A small network was trained on made-up records. Each row is its average activation on records with the value named, seen along a few directions.
Related values have similar rows: they may be neighbours, one step apart, or belong to one group.
Strong random noise was added to every row along 2 fixed directions; ignore it. To show where, here is one row again and again, with new noise each time:
[ -63 -416  105 -153   30 -234  -54  -51   48   26   59 -146 -250  141
 -159]
[ 181 -328  388  139   88 -405 -189 -215   39 -131 -449 -104  -67  216
 -317]
[ 199    0  245   48  142 -188   -7 -169  207  -12   16  139   69  -83
 -130]
[  75 -262  212  -24   79 -256  -68 -125   98  -20  -65  -45 -106   85
 -184]


Field T:
t4: [ 221  -51  658  340   47 -355 -160   12 -143 -395 -823  -62  -80  218
  -93]
t2: [   1  -75  163 -361 -152   98 -123  266   60  280  -69  -75  -60 -169
  -53]
t10: [-191 -112   61  306   23  266  -22    9  -38 -217 -314   38  -28  131
   42]
t8: [ 173  718 -229  -54  -41  527  219 -288   39  315  277  472  314  -80
  165]
t9: [-147  362 -329  131   64 -118   39    9   66 -111  -71  194  239   17
  176]
t1: [ -11 -126 -331  -98 -438  -90  -17  179 -348   -1 -125 -591   40  212
  -33]
t6: [-117 -561 -218   49 -134 -314 -166   61 -445 -173 -623 -350 -110  171
 -224]
t3: [ 171  451   98  404  169  349  143 -256  -89   98   36   47  292 -201
  197]
t7: [ -78  476 -218   88  169  319    4  224  145 -136  507  310   40 -173
  187]
t5: [ 195   -3  174  -36   77 -129  -23  -89  259   26  150  170  104 -161
  -58]
T is arranged as a star with 3 arms.
List every value one step from t2, in the order listed. -> t5
List every value one step from t9, in the order listed. -> t6, t7
List every value one step from t3, in the order listed. -> t10, t8

Field N:
n9: [-228 -350  152   -7  201   71   36 -131  294   95  162   80 -106   22
   28]
n7: [  48 -752 -233 -180 -311 -308  -87 -183 -509  187 -495 -628 -125  209
 -411]
n1: [ 320  315  566  668  440  152 -258 -388  -58 -110 -536  118  216  100
 -184]
n6: [ 242  542  142  459   92  255  228 -202  180 -460  127  400  260   42
  165]
n4: [ 110  342 -128 -276 -382  196  -38   55  133  337  115  -30  257   82
  -25]
n10: [  58 -253  239 -318   36   -7  -59  303  318  -44  405  278 -221 -234
  -90]
n8: [ 228 -389  380  -19   23 -860 -229   17   55 -209 -302 -289 -131  153
 -254]
n3: [-250 -338 -168  266 -196 -301 -246  358 -409 -393 -684 -587 -145  165
  -76]
n5: [ -51   38  120 -137 -125  276  140  -18 -216  312 -126 -156 -166   68
  233]
n2: [-340  411 -663 -122  181   84  149    8  -46   -1  291  479   80 -108
  226]
N is arranged as a star with 3 arms.
List every value one step from n4, in the order listed. -> n7, n5
List every value one step from n10, in the order listed. -> n9, n8
List every value one step from n3, in the order listed. -> n2
